Each row below holds a small network's activations on one input, seen along a few directions.
In each table, some parts of the input vary, and every possible input appears once, in random order.
Descriptions start from the smaller parts, as in this example, which fits no table here: one of 8 places around a ring, together with either a single point or (one of 2 separate values, together with one of 4 places along a line) or one of 9 places around a ring.
Shared parts are said once, and a part with two or three values counts as separate values.

Other details of the inputs shift rows strongly along two fixed directions, in all tables alike. That doesn't count.
These rows show it; all are for the same input, with only those details redrawn:
[68 -282 -122 8 37 69 10 -48 -202 -23 292 109 -214 -71 -135]
[642 -106 378 -314 -61 -14 65 45 877 223 -223 -276 127 -314 177]
[60 -281 -128 13 28 70 13 -59 -192 -15 288 102 -220 -63 -146]
[75 -295 -135 8 31 84 10 -37 -204 -13 282 126 -205 -62 -128]
[67 -289 -130 16 29 70 15 -42 -201 -10 286 111 -211 -71 -136]
[-210 -32 334 802 -310 35 -145 -401 -175 -330 -469 226 612 12 421]
[66 -283 -132 11 26 75 17 -50 -194 -17 287 113 -213 -61 -140]
[654 -116 379 -306 -60 5 28 68 868 224 -248 -268 128 -315 182]

Table:
x1: [-52 -238 -80 0 35 101 91 105 -246 33 252 -99 -180 107 -169]
x2: [-322 173 335 883 -170 48 -106 -256 -52 -376 -499 259 665 61 184]
x3: [-62 84 -98 -87 61 127 70 168 -257 -9 263 -61 -82 174 -301]
x4: [-128 -214 -216 -218 -7 -95 -60 -58 -236 19 179 137 -266 -115 28]
x5: [-499 469 85 690 -208 -99 -141 -254 -89 -396 -624 174 502 28 478]
x6: [97 -240 -160 -74 46 64 -13 -84 -270 1 291 95 -127 -82 -125]
x7: [-584 92 265 575 -339 -105 -121 -239 -199 -323 -555 24 590 94 596]
x8: [-63 13 -156 -70 154 -114 18 42 -186 80 199 179 -218 83 -178]
x9: [53 -212 -204 -103 8 18 -82 -117 -252 91 309 104 -146 -36 -46]
x10: [-197 121 -107 -228 95 -13 -30 127 -262 23 177 -46 -210 231 -142]
x11: [514 391 203 -420 113 -136 2 127 855 245 -425 -337 53 -175 200]
x12: [511 196 440 -327 -34 59 119 350 861 219 -285 -416 179 -65 17]
x13: [-110 115 -122 -139 40 76 -18 109 -243 58 279 -65 -112 221 -232]
x14: [-125 5 -35 40 89 236 98 236 -156 -23 252 -21 -157 125 -367]
x15: [-246 14 -286 -154 101 -167 -20 129 -96 -84 197 150 -219 -50 -96]
x16: [-4 -41 -151 59 142 -1 24 86 -109 -59 271 127 -177 40 -305]
x17: [-150 101 -64 -150 63 41 71 140 -256 95 187 14 -217 249 -185]
x18: [-13 -210 -120 -128 41 -52 19 -141 -259 104 233 144 -263 -17 -25]
x19: [22 -311 -103 55 60 142 57 -32 -162 -21 287 120 -196 -134 -207]
x20: [578 190 284 -377 34 -149 -38 145 887 277 -251 -265 247 -192 105]
x21: [-316 49 271 581 -285 -113 -228 -473 -242 -265 -545 241 586 63 593]
x22: [312 261 341 -568 -93 -107 59 308 836 232 -405 -389 137 -95 162]
x23: [-97 15 -231 -167 161 -147 -53 35 -187 8 174 155 -186 95 -134]
x24: [23 -2 -186 -30 154 -18 6 42 -183 -45 267 109 -85 26 -300]
x25: [-177 -216 -249 -215 -1 -92 -43 -18 -185 -62 220 131 -262 -155 70]
x26: [-97 -264 -53 49 67 189 115 122 -205 38 255 -85 -171 42 -233]
x27: [552 -21 393 -401 -45 9 116 162 761 305 -256 -500 251 -163 165]
x28: [-178 -155 -140 -222 53 -52 19 -11 -294 95 189 -98 -205 163 -8]
x29: [-122 -177 -82 -137 42 -6 86 30 -311 163 186 -51 -226 162 -49]
x30: [-216 -31 335 801 -312 36 -146 -415 -170 -328 -467 222 608 15 416]
x31: [-200 27 -243 -180 100 -177 -32 61 -144 -37 160 152 -224 1 -148]
x32: [-539 90 298 551 -347 -99 -142 -305 -244 -254 -603 35 585 149 543]
x33: [-13 121 -230 154 197 188 112 93 -89 -50 193 66 -244 -21 -346]
x34: [658 353 205 -298 76 20 103 168 864 205 -348 -331 188 -215 51]
x35: [21 223 -335 -22 142 46 -11 0 -186 36 202 42 -194 85 -206]
x36: [-163 211 -342 -127 133 -78 13 61 -175 -27 82 69 -312 -11 -127]
x37: [-77 -168 -162 -141 -3 50 10 -11 -283 122 267 -108 -111 163 -103]
x38: [-338 101 -189 -221 14 -26 29 233 -171 -62 185 -30 -223 101 -107]
x39: [563 378 252 -352 87 -81 104 134 865 306 -410 -275 47 -154 165]
x40: [-238 393 191 881 -186 82 -71 -278 -105 -373 -579 184 572 146 270]
- The inputs of x6 and x21 match in every part but one. If x27 is changed in the same way as x6 into x21, which row does it become? => x28
- What do these inputs look like to the network? => one of 5 places around a ring, together with one of 8 places along a line
- Start at x15 and move only the place on the line of 8, one step at a time. The first step leads to x31. Which rows follow, in order? => x23, x8, x20, x24, x16, x2

Table:
x41: [270 -320 120 -65 -32 120 77 -44 157 104 61 -129 -38 -172 43]
x42: [125 76 15 -120 53 15 24 152 256 20 -12 -50 25 -79 -121]
x43: [128 100 -59 -159 46 -22 50 83 221 38 -47 -69 -73 -140 9]
x44: [169 95 43 -153 19 83 50 74 142 113 -23 -183 -50 9 5]
x45: [36 24 107 -129 26 31 56 213 248 52 -18 -121 -61 -6 -67]
x46: [-345 -493 -331 148 10 68 -39 -197 -817 -121 493 289 -298 51 -155]
x47: [-436 -60 -420 265 149 101 29 -7 -696 -203 383 292 -391 140 -294]
x48: [300 -333 59 -138 -28 -36 -39 -80 184 83 84 28 -64 -214 89]
x49: [232 93 11 -98 107 15 73 31 178 123 -40 -82 -47 -12 -34]
x50: [59 40 64 -166 56 -86 18 147 274 42 -17 13 -57 -77 -60]
x51: [139 56 28 -175 36 -4 60 46 135 177 -58 -148 -60 24 63]
x52: [82 72 20 -144 18 46 77 134 194 48 -57 -200 -66 -68 -36]
x53: [336 -293 68 -18 2 102 42 -79 189 67 69 -28 -46 -210 12]
x54: [57 54 -38 -190 -5 9 61 118 208 62 -64 -168 -52 -69 49]
x55: [266 -344 165 -97 -69 100 29 8 180 94 109 -93 -5 -133 -47]
x56: [207 83 -17 -142 75 -45 46 4 176 146 -50 -56 -75 -26 13]
x57: [-272 322 269 735 -278 -5 -144 -398 -140 -287 -623 193 662 109 483]
x58: [-244 -167 441 747 -382 3 -133 -414 -155 -301 -466 198 745 44 494]
x59: [-439 228 290 650 -328 -94 -167 -266 -139 -346 -634 110 674 107 520]
x60: [128 82 5 -133 47 41 56 92 185 81 -9 -220 -43 -25 -13]
x61: [207 71 77 -118 82 -10 24 70 203 145 -13 -38 -3 22 -132]
x62: [-332 280 304 721 -260 -100 -185 -309 -90 -326 -548 208 757 112 408]
x63: [187 45 0 -208 72 -127 -17 18 181 135 -44 -25 -57 0 36]
x64: [235 123 -1 -114 70 53 36 32 183 75 -17 -86 -55 -33 -30]
x65: [68 45 14 -187 52 -107 -14 114 249 46 -56 -2 -127 -115 40]
x66: [-384 -74 -372 215 119 99 34 -49 -831 -69 399 173 -331 267 -267]
x67: [92 57 72 -100 72 14 44 156 283 18 -24 -19 -56 -56 -109]
x68: [-408 -98 -320 193 95 88 -2 -23 -802 -87 424 216 -263 322 -340]
x69: [3 5 42 -239 9 -81 22 146 222 63 -55 -107 -119 -49 73]
x70: [184 83 47 -214 39 -71 1 55 194 83 28 -14 15 -5 -51]
x71: [328 -310 30 -87 -36 42 23 -102 203 87 68 -11 -91 -216 50]
x72: [-491 -92 -444 86 87 -2 -71 -62 -786 -149 423 201 -294 202 -196]
x73: [260 -339 70 -121 -85 58 48 -67 162 108 60 -113 -82 -176 75]
x74: [213 100 49 -145 59 44 11 77 211 87 19 -35 23 4 -98]
x75: [-381 -48 -438 84 119 1 -76 -119 -794 -133 423 332 -323 178 -232]
x76: [-407 247 358 738 -310 23 -120 -214 -103 -357 -601 93 731 152 370]
x77: [285 -329 122 -110 -40 -27 5 -62 193 75 107 43 17 -194 -21]
x78: [-525 -108 -373 96 48 -3 -17 33 -759 -174 432 224 -276 193 -324]
x79: [-535 -95 -410 183 77 71 26 11 -750 -143 374 223 -412 160 -211]
x80: [-2 10 105 -210 1 -68 44 180 241 63 -17 -92 -65 -21 -32]
x81: [329 -317 121 -63 -24 68 25 -34 209 60 120 5 -8 -182 -86]
x82: [119 24 111 -237 39 -74 43 94 145 156 4 -109 10 66 -21]
x83: [-436 -77 -397 48 75 23 -56 -72 -828 -107 428 233 -327 234 -187]
x84: [128 80 -43 -228 69 -102 -44 24 217 73 -14 -54 -42 -96 10]
x85: [73 44 46 -227 13 -67 5 123 194 95 37 -142 35 -6 -27]
x86: [91 54 17 -184 36 -81 -27 127 247 17 -28 -33 16 -77 -80]
x87: [137 86 7 -196 2 22 44 52 135 137 -27 -152 -60 -9 65]
x88: [-367 -86 -372 160 141 -40 -34 -60 -774 -95 446 345 -264 255 -313]
x89: [154 101 -26 -114 65 20 64 98 235 16 -46 -104 -69 -115 -68]
x90: [81 77 -10 -120 50 -26 52 85 258 56 -74 -31 -144 -124 7]
x91: [148 70 92 -186 15 64 39 113 166 102 20 -139 24 55 -62]
x92: [50 52 62 -108 43 49 99 160 221 51 -60 -162 -116 -52 3]
x93: [101 75 -34 -184 1 -6 26 66 200 118 -26 -191 -59 -46 36]
x94: [168 95 14 -127 60 13 15 82 257 55 24 -67 35 -33 -116]
x95: [91 61 -39 -224 62 -99 -21 85 227 29 -54 -35 -51 -121 18]
x96: [118 55 102 -238 -18 -33 -28 92 152 106 3 -120 6 49 -23]
x97: [-310 315 229 759 -270 -30 -154 -376 -98 -313 -611 162 674 69 476]
x98: [194 115 -46 -87 78 17 31 57 226 53 -5 -119 -39 -79 -43]
x99: [-363 260 342 754 -287 22 -142 -253 -108 -318 -556 77 762 191 400]
x100: [100 25 53 -277 56 -80 19 37 129 171 -48 -116 -51 24 51]
- What do these inputs look like to the network? => one of 2 separate values, together with one of 5 places around a ring, together with either a single point or one of 5 places along a line
- The inputs of x93 and x97 match in every part but the choice among 2 separate values. If x45 is changed in the same way as x93 into x97, which row does it become? => x67
- The inputs of x48 and x46 match in every part but the choice among 2 separate values. If x81 is changed in the same way as x48 into x46, which row does it become? => x55
- Which other rows agree with x50 in the choice among 2 separate values and the place on the ring of 5? List them by row number. => x62, x70, x77, x86, x88
- Change only the place on the line of 5 in x65. List by row number the other rows that result. => x63, x75, x84, x95
- Change only the choice among 2 separate values in x47. List by row number the other rows that result. => x92
- Start at x49 and move only the place on the line of 5, one step at a time. The first step leads to x64. Which rows follow, in order? => x98, x89, x47
- Change only the choice among 2 separate values in x61. List by row number the other rows that result. => x68

Table:
x101: [-30 7 -293 -156 166 24 6 96 -253 35 362 64 -293 93 -295]
x102: [365 162 335 -437 -34 -149 19 166 731 237 -340 -288 135 -116 221]
x103: [471 165 313 -273 17 -18 74 150 769 224 -335 -329 128 -133 127]
x104: [-212 -134 213 727 -230 20 -125 -375 -222 -321 -302 326 455 -38 285]
x105: [516 -143 387 -328 -99 -5 35 56 702 260 -239 -347 203 -222 226]
x106: [-22 14 -259 -175 155 18 48 83 -272 78 330 65 -338 107 -259]
x107: [-70 26 -331 -150 150 24 48 113 -242 13 335 32 -308 31 -278]
x108: [117 -315 -266 -78 111 50 11 -58 -234 21 385 164 -339 -109 -197]
x109: [-369 187 183 648 -181 -5 -128 -226 -238 -302 -334 233 513 167 189]
x110: [592 -150 393 -258 -93 56 55 50 719 231 -221 -328 214 -216 157]
x111: [-258 -174 299 704 -275 113 -82 -311 -293 -278 -253 184 526 85 240]
x112: [487 -141 312 -358 -78 -136 -7 14 767 196 -285 -196 113 -332 304]
x113: [465 210 257 -299 13 -44 38 174 779 162 -302 -314 181 -194 112]
x114: [-482 164 176 555 -212 -66 -97 -221 -287 -255 -427 142 418 193 354]
x115: [-126 -37 -273 -189 158 10 63 108 -270 83 289 3 -362 92 -209]
x116: [-5 -4 -245 -162 160 37 36 89 -276 60 333 66 -330 111 -292]
x117: [-507 204 137 540 -238 -37 -109 -210 -281 -309 -412 142 403 147 346]
x118: [33 -302 -275 -150 106 -6 6 -61 -255 44 357 151 -348 -114 -133]
x119: [-146 6 -306 -195 131 35 46 123 -260 34 300 4 -371 43 -218]
x120: [-101 -63 -233 -101 130 96 69 160 -198 -13 342 48 -345 20 -322]
x121: [-66 -1 -288 -126 146 99 55 125 -241 5 332 14 -362 42 -270]
x122: [-59 -21 -268 -122 161 46 78 96 -254 75 313 9 -363 87 -253]
x123: [-48 -69 -188 -139 151 39 57 125 -236 36 351 99 -313 87 -336]
x124: [-87 -3 -255 -237 144 -18 30 83 -290 85 303 53 -331 105 -226]
x125: [-384 140 210 687 -175 38 -55 -213 -238 -283 -382 190 445 175 200]
x126: [-83 18 -305 -135 133 80 69 110 -241 23 322 16 -369 40 -253]
x127: [-104 14 -302 -229 149 -39 -14 88 -271 63 334 42 -305 85 -238]
x128: [-170 -25 -276 -273 125 -79 -21 126 -264 44 338 46 -318 89 -190]
x129: [-127 13 -326 -210 153 -16 28 127 -257 17 318 19 -313 28 -238]
x130: [-347 269 118 613 -177 -29 -135 -281 -279 -270 -352 192 487 184 257]
x131: [-490 210 118 532 -217 -87 -127 -203 -279 -328 -398 162 467 135 337]
x132: [-389 182 160 673 -182 13 -94 -191 -230 -350 -348 206 503 112 190]
x133: [573 -134 387 -272 -92 34 60 38 714 245 -210 -339 201 -225 184]
x134: [454 -184 406 -375 -136 -42 34 76 701 239 -244 -343 187 -220 253]
x135: [608 -93 288 -251 -42 -56 27 -26 777 203 -259 -187 125 -340 224]
- The inputs of x133 and x111 match in every part but one. If x107 is changed in the same way as x133 into x111, which row does it become? => x132
- What do these inputs look like to the network? => one of 5 places along a line, together with either one of 2 separate values or one of 5 places around a ring
- Which other rows agree with x113 in the place on the line of 5? List them by row number. => x101, x103, x108, x110, x116, x121
- Which other rows agree with x124 in the place on the line of 5? List them by row number. => x105, x115, x118, x119, x127, x129

Table:
x136: [437 -33 -149 -915 282 -11 141 479 528 417 369 -378 -549 -128 -355]
x137: [-233 137 -102 138 12 -22 -46 -26 -241 -93 11 123 -2 135 -9]
x138: [-109 -103 3 198 -83 -6 -74 -155 -208 -95 8 129 90 15 82]
x139: [-244 99 -159 47 47 -8 0 10 -338 -41 114 63 -87 151 -93]
x140: [-262 193 80 258 -93 -2 -46 -44 -167 -146 -212 43 209 143 120]
x141: [-207 138 -179 128 23 -31 -29 -31 -220 -107 19 111 -47 58 -28]
x142: [-199 124 -143 97 42 -51 -19 -28 -209 -95 9 122 -51 80 -39]
x143: [-146 -181 -32 154 -47 43 -22 -91 -282 -58 108 70 -29 65 12]
x144: [355 14 324 -80 -112 -48 -12 -60 613 72 -380 -141 289 -251 296]
x145: [109 -82 -426 -367 292 102 131 275 -225 137 633 -5 -607 36 -580]
x146: [-130 -56 92 315 -113 -16 -64 -216 -144 -164 -181 175 228 -20 188]
x147: [-128 -165 -96 87 -11 37 -9 -109 -321 -39 142 84 -58 56 -19]
x148: [446 -41 381 57 -100 54 30 -27 609 93 -309 -156 313 -179 163]
x149: [311 -44 405 -117 -139 -43 20 22 604 119 -331 -239 303 -162 262]
- What do these inputs look like to the network? => one of 2 separate values, together with either a single point or one of 6 places along a line
- The inputs of x148 and x145 match in every part but the choice among 2 separate values. If x146 is changed in the same way as x148 into x145, which row does it become? => x142
